These are the activations of a small neural network, seen along a few directions. Each row is one input.
Each table varies a few parts of the input and shows all the possible inputs, shuffled.
A made-up example of a description, with smaller parts first: one of 8 places around a ring, together with either a single point or one of 9 places around a ring or (one of 3 separate values, together with one of 4 places along a line).
Shared parts are said once, and a part with two or three values counts as separate values.
In the rows, zero is written as 128.

Other details of the inputs vary at random and push rows far along three fixed directions, the same in every table; ignore that.
These rows show it; all are for the same input, with only those details redrawn:
[117  73  98 185  91 116 149 132 214 116 105]
[120  62  93 189 113 123 130 131 194 135 104]
[171 117 112 185 236 194  86 123 114 182 151]
[126 215 147 104  62 126 173  96 124 113 200]
[113 177 134 110  43 108 155 103 123 126 182]
[124 111 116 144 112 125 104 108 115 166 157]
[101 178 134 105  25  98 165  99 127 120 180]
[165 220 152 124 169 178 125  98  88 158 212]

A family of inputs:
r1: [126 102 147 154 122 149 101 121 114 160 130]
r2: [132 177 147 118 125 106 156 122 143  71 133]
r3: [ 91  67 123 183  97 132 149 135 188 111  94]
r4: [133 231 180  83  73 133 193 143 112 119 176]
r5: [129  70  91 177 118 133 119 140 174 138 116]
r6: [ 88  36  94 194 135 105  74 133 153 127  75]
r7: [151 186 137  92  94  97 177 123 106 114 158]
r8: [106 111 121  80 117 132 103 134  46 190 152]
r9: [ 77 126 111 103  26  96 127 105  79 139 162]
r10: [118 159 125 115 149 134 130 126  70 186 158]
r11: [150 209 144 136 201 165  99 105  97 125 179]
r12: [131  51  92 168 127  79 145 147 159 141  71]
r13: [ 72  87 102 134  36  85 122 108 115 150 134]
r14: [135 201 182  91  54  90 199 124 121  99 144]
r15: [168  61  98 120 197 126  81 132  74 188 111]
r16: [144 114 103 186 190 163 180 175 217 119  95]
r17: [142 157 120 110 140 132 120 137  74 188 165]
r18: [143 145 123 137 161 168 166 163 148 129 130]
r19: [160 131 123 118 176 119 135 122 183  89 125]
r20: [175 126 137 162 227 181 166 162 165 102  91]
r21: [124 101 142 123 120 149  52 113  28 202 155]
r22: [142 188 138  97 151 117 149 113 139  79 148]
r23: [141 139 161  92 118 103  97 118  92 125 135]
r24: [111 107 128 150 138 129  71 124 104 129 116]
r25: [ 94 131 109 121  18  63 130 117 162  82 132]
r26: [140 147 154 122 163 132 139 128 157  80 114]
r27: [171 171 149 144 213 157 164 133 114 126 131]
r28: [155 105 103 163 164 172 116 136 163 140 140]
r29: [179 197 175  82 169 161 165 129 101 116 156]
r30: [117 140 152 109  55 137 132 127 124 121 153]
r31: [159 173 129 112 209 210 107 107  84 154 191]
r32: [128 107 104 162 124 174 128 109 201 140  65]
r33: [127  66 130 163 168 116 127 142 112 150  80]
r34: [128 129 119 138 143 110  51 105  78 166 154]
r35: [120 126 122 104  90  60 115 111 116 117 132]
r36: [ 95 164 129  94  22  68 182 132 126 144 158]
r37: [141 141 147 119 152 158  88 124 131 108 138]
r38: [164 197 132 109 211 188 138 146  86 167 174]
r39: [100  85 117 142 134 139  66 110  38 195 147]
r40: [ 65  79 121 105  40  83 128 144  74 170 113]
r41: [110 117 113 136 122 136 125 130 181  75 113]
r42: [124 109 112  87 112 139  70  96  52 192 183]
r43: [174 114 137 173 243 177 141 160 132 129  93]
r44: [107  37 120 113 117 122  81 156  87 206 103]
r45: [ 94  12  84 153 107 136  86 134 130 155  93]
r46: [176 103 104 159 242 189 143 172 188 153 119]
r47: [134 104  99 154 156 160 140 139 187 170  46]
r48: [157 131 148 134 231 164 132 133 174  85 110]
r49: [105  92 119  95 121  91 102 116 108 114 109]
r50: [150 222 147  77 160 171 182 133 122 129 186]
r51: [ 92 153 150 123  64 108 199 150 162 113 124]
r52: [119  99 100 150 148 143  53 102 135 159  64]
r53: [143 130 108 131 126 134 165 158 175 135 125]
r54: [158 207 149 127 209 180  70 110  55 135 184]
r55: [125 120 142  86 118 116 147 126  89 128 124]
r56: [120  62  92 134 139  91 100 138  62 176  92]
r57: [114  61  84 163  80  86 107 142 213  91  89]
r58: [ 85 120 134  93  74 111  94 113 108 106 138]
r59: [133 181 153 105 155 159  74 113  62 127 166]
r60: [113  68  89 141 162 133  67 125 133 131 110]
r61: [149 174 152 143 159 202 168 134 172  89 149]
r62: [ 94  48  83 169  94  84  84 133 158 118  83]
r63: [107 110 127  61  84  89 116 114  23 160 138]
r64: [158 171 154 115 220 201 113 150  63 183 160]
r65: [130  98 139  99 137 139  71 146  31 220 141]
r66: [109  97 133 134 136 155  64 118  36 189 146]
r67: [ 88  96 109 142  50 115 137 129 133 114 124]
r68: [132 162 166 149 154 117 182 125 205  55 105]
r69: [135 151 160 138  88  94 181 142 222  42  99]
r70: [120 193 169 116  71 121 208 147 173 105 137]
r71: [134 139 128 113  85 103 200 144 165  75 102]
r72: [104  70 131 126  37  61 158 147 137 117  75]
r73: [158  35  82 162 173 112 117 158 143 151  73]
r74: [ 82  70  95 102  49  98  80 107  60 180 146]
r75: [147 135 119 158 171 128 189 140 173 100 103]
r76: [132 100 117 150 153 112 140 145 193  72  83]
r77: [ 92 149 152 124  91 107  97 107  93 120 144]
r78: [126 205 167  85  74 127 118 113 109  88 169]
r79: [190 153 124 158 234 188 152 128 175 138  56]
r80: [129  97 112 128 180 100  66 115  73 157 118]
r81: [117 136 133 103  81  50 120 100 114 123 141]
r82: [139 207 171 123 115 145 130 122 142  81 157]
r83: [142  87 136 129 112 113 148 155 138 121  88]
r84: [128 108 140 125  94 160 144 131 173 109 128]
r85: [149 149 128 130 172 135 114 102 170 124  65]
r86: [117  63 104 148 123  94 127 149  99 144  81]
r87: [146 188 131 101 131 142 124 109 157  84 170]
r88: [168 142 120 187 191 182 143 127 187 128 147]
r89: [128 185 166 142 102 128 146 120 185  70 135]
r90: [106 159 158 102  94  88 143 116 113  90 131]
r91: [ 83 135 118 116  21  85 143 128 174  55 119]
r92: [121 164 146 133 126  97 170 117 177  64 114]
r93: [117  71 145 132 140  83  63 114  81 164 100]
r94: [116 197 130  91  70 111 132 108 128  82 167]
r95: [144 178 157  84 187 189 128 137  67 169 173]
r96: [ 96  78 102 112  91  70 149 124 188  75  90]
r97: [140 103 105 125 145 121 176 145 170  99  94]
r98: [149 136 123 176 221 133 160 132 209  74  98]
r99: [140  67  95 127 164 113  97 138  72 170  99]
r100: [152 202 179  73 137 130 138 112 124  88 155]
r101: [124  95 126 154 136 181 158 140 206  92 111]
r102: [102 153 137 113  85 111 160 137  98 154 147]
r103: [137  70 103 118 155  86  56 120  90 161 111]
r104: [112 182 138  97 101 130 145 141  59 158 165]
r105: [129 123 116 158 127 171 158 140 184  92 128]
- Changing only one part turns r75 into r98. The same change can be made to r43. Which row results? => r90
- Changing only one part turns r79 into r85. The same change can be made to r20. Which row results? => r26
- What do these inputs look like to the network? => one of 5 places around a ring, together with either a single point or (one of 4 places along a line, together with one of 5 places along a line)
- A walk changes only the place on the line of 4. It starts at r88 and steps to r5. List the rest of the walk in order. => r28, r42
- Change only the place on the line of 4 in r92. List by row number the other rows that result. => r2, r49, r76
- Change only the place on the line of 5 in r58. List by row number the other rows that result. => r37, r41, r60, r87

A family of inputs:
r106: [122 162 145  96  82  93 124 109 109  97 142]
r107: [136 121 127 139 172 128 101 125 144 116 107]
r108: [ 99 134 130  98  53  69 171 129 157  91 105]
r109: [125 133 138 135 115 130 161 143 145 122 121]
r110: [144 146 121 162 153 150 161 137 196  88 134]
r111: [149 171 145 135 167 170 158 134 132 131 140]
r112: [140 188 159 111 116 141 172 130 131 121 151]
r113: [158 105 110 164 211 164 122 147 131 156 125]
r114: [129 192 159 113  96 134 150 115 135 106 159]
r115: [145 111 122 165 194 140 120 132 176  97 101]
r116: [150 180 151 128 155 165 172 143 144 109 147]
r117: [137 182 136 109 119 147 173 130 139 112 154]
r118: [137 106 114 148 157 133 129 140 122 155 125]
r119: [128  76 114 151 153 111  92 121 136 121  95]
r120: [104  93 107 116  88 109  88 114 104 150 129]
r121: [132 144 140 101 149 116 116 117  71 146 140]
r122: [168 174 142 138 217 164 111 126 139 108 134]
r123: [102  86 103 146  93 109 107 125 132 135 115]
r124: [145 147 126 120 153 148 107 118 111 139 163]
r125: [133 141 136  94 128 107 111 127  72 146 133]
r126: [131  73  99 173 158 140 116 144 181 120 107]
r127: [121  80 119 117 113  88 104 130  90 149  99]
r128: [126  72  99 143 143 126 119 146 129 155 115]
r129: [147 180 150 108 127 121 186 124 155  80 134]
r130: [115  96 119 157 125 134 111 128 141 137 111]
r131: [120  71 101 171 123 113 116 133 175 131  98]
r132: [114 116 122 124  80  85 176 146 191  80  86]
r133: [114 160 145  87  96  91 151 120 103 117 139]
r134: [155 152 144 128 185 176 139 145 122 135 144]
r135: [134 139 123 139 124 134 159 132 155 129 120]
r136: [113  92 107 129 115 117 111 132  92 167 122]
r137: [100  98 120 108  83 114 121 129  96 155 124]
r138: [129 104 118 169 154 156 123 137 170 117 108]
r139: [110  75 118 113 101 114 105 138  97 165 114]
r140: [135 117 117 148 153 142 131 136 124 153 119]
r141: [110 110 129 158  85 116 154 140 193  91 106]
r142: [126 174 144  94  90 140 172 126 139 111 146]
r143: [135 129 134 149 141 135 148 136 189  74 105]
r144: [122 107 125 150 130 138 106 121 138 142 114]
r145: [113 133 133 100 101 133  94 109  86 148 151]
r146: [139  78 101 141 157 135 116 143 133 157 114]
r147: [112 136 123 108 103 124  97 111  83 147 156]
r148: [137 138 141 123 163 160  88 124  85 151 158]
r149: [110 146 126 127  67 100 155 120 152 103 145]
r150: [131 135 133 127 156 162  98 120 101 147 148]
r151: [112 111 120 135  75  84 151 136 199  65  90]
r152: [131 144 125  97 121 137 120 120  83 157 151]
r153: [141 153 131 118 135 129 139 124 103 153 152]
r154: [144 101 125 152 177 143 140 151 158 117  93]
r155: [121 164 132 124 101 126 129 111 114 126 152]
r156: [153 142 142 111 170 130 115 120  77 145 135]
r157: [143 148 142 113 151 122  94 105  86 126 144]
r158: [143 136 139 120 169 164  86 124  93 151 152]
r159: [117 158 143 103  85 121 148 118 104 145 141]
r160: [109  91 123 142 108 121 106 133 128 132 120]
r161: [139 191 142 125 120 144 147 110 142 113 157]
r162: [ 97  89 118 117  83 108 117 130  90 162 118]
r163: [ 92  97 123 109  86  72  93 112 102 127 117]
- What do these inputs look like to the network? => one of 2 separate values, together with either a single point or one of 8 places around a ring or (one of 4 places along a line, together with one of 5 places along a line)
- Changing only the choice among 2 separate values turns r162 into r138. The same change can be made to r111. Which row results? => r130
- Changing only the choice among 2 separate values turns r159 into r144. The same change can be made to r118. Which row results? => r149
- Change only the choice among 2 separate values in r127. List by row number the other rows that result. => r106
- Change only the place on the line of 4 in r117. List by row number the other rows that result. => r128, r134, r137

A family of inputs:
r164: [126 160 133 145 113 139 177 132 184  81 149]
r165: [103 101 130 121  58 113 148 128 179  90 109]
r166: [161 188 146 135 177 135 143 118 168 100 138]
r167: [128  83 109 153 117 135 128 149 193 114  97]
r168: [138 153 126 104 183 138  98 107  79 132 155]
r169: [112 148 137 113 114 128  86 112  72 154 140]
r170: [116  55  94 166 139 121 127 150 145 149  99]
r171: [ 92  64 106 137  56  72 135 132 126 153 106]
r172: [132  92 144 148 151 120 145 165 167  86  97]
r173: [142 197 154  72 117 107 112  90  60 135 177]
r174: [103 132 135  88  33  98 175 125 144 102 122]
r175: [ 93 101 130 109  95 112  86 114  83 152 124]
r176: [132 194 153 114  93 125 184 121 135 109 146]
r177: [155 110 120 188 197 165 123 138 171 125 122]
r178: [112  64 104  99 106 104  72 130  49 208 123]
r179: [128  79 109 164 170 138 106 146 132 160  78]
r180: [146 117 110 158 181 167 114 143 161 124 131]
r181: [173 148 125 126 216 154  86 113  79 143 138]
r182: [112 137 139 101 111 121 131 122  93 143 128]
r183: [128 195 157 124  89 130 165 113 144  95 152]
r184: [158 169 125 122 174 166 148 141 123 136 157]
- What do these inputs look like to the network? => either a single point or one of 4 places along a line or (one of 2 separate values, together with one of 8 places around a ring)

A family of inputs:
r185: [108 186 139  78  89  83  89  86  43 161 177]
r186: [157 143 148 146 208 154 135 144 148 127 105]
r187: [138  98 121 185 163 178 148 149 174 139 100]
r188: [114 188 169 100  88 127 148 120 104 112 166]
r189: [136  75 103 148 136 115 117 130  89 185 115]
r190: [104  58  99 168  83 119 108 125 130 165 115]
r191: [110 102 131 100  99  97  94 125  70 154  99]
r192: [112  56 106 159 115 123  95 119 163 121  97]
r193: [134 187 152  98 101 137  99  99  95 122 165]
r194: [151 136 137 177 173 160 141 135 196  94 135]
r195: [157 158 119 147 215 167 116 110 138 120 136]
r196: [115  87 130 130 129 134  67 127  95 154  98]
r197: [ 90 103  92 150  42  82 164 121 155 129 115]
r198: [105  53 103 156 101 111  83 137 134 132 113]
r199: [107 152 140  77  82 119  84  93  49 147 187]
r200: [104 136 119 109  36 123 161 131 169 117 151]
r201: [150 120 132 136 203 155 111 153  96 141 121]
r202: [140 111 140 136 199 139  99 139  77 167 121]
r203: [119 128 135 114 120 122 173 144 163  89 108]
r204: [143 191 148  88 134 161 176 142 109 146 158]
r205: [123  68 109 154 145 132 117 142  89 190  97]
r206: [ 83 103  98 118  52  73 143 118 159  94 118]
r207: [111  74 113 126 124 154  96 146 100 188 120]
r208: [155 182 139  65 138 139 123 119  37 188 189]
r209: [146 202 162 116 135 146 122 105 127 114 175]
r210: [175 137 136 156 215 144 142 141 145 123 126]
r211: [133 121 145 155 156 149 129 142 179 110 103]
r212: [136 129 126 109 115  98 135 136 107 117 138]
r213: [161 168 146 132 148 117 181 136 199  78 117]
r214: [106 127  95 130  62 107 179 140 195 110 122]
r215: [124  90  98 145 151 113  67 119 108 153  99]
r216: [ 84 108 109 135  52  61 144 122 154 105 119]
r217: [134 111 139 128 183 169  76 117  83 157 125]
r218: [166 131 124 146 193 150 167 144 192  83 113]
r219: [173 223 160  85 151 136 144 111 103 106 161]
r220: [109  68 122 131 146 143  77 132  96 155 111]
r221: [ 95  96 125 141  68 111 153 151 183  81 103]
r222: [161 208 155  95 131 130 189 111 154  71 151]
r223: [101 171 120 105  51  82 160 120 136  83 158]
r224: [149 134 138 145 186 160 166 139 179  91  94]
- Changing only one part turns r204 into r214. The same change can be made to r186. Which row results? => r185
- Changing only one part turns r198 into r212. The same change can be made to r194. Which row results? => r210
- What do these inputs look like to the network? => one of 5 places around a ring, together with either one of 2 separate values or one of 6 places around a ring
- Change only the choice among 2 separate values in r197. List by row number the other rows that result. => r214
- List by row number the other rows that have the place on the ring of 5 in common with r196. => r187, r188, r207, r211, r217, r220, r221
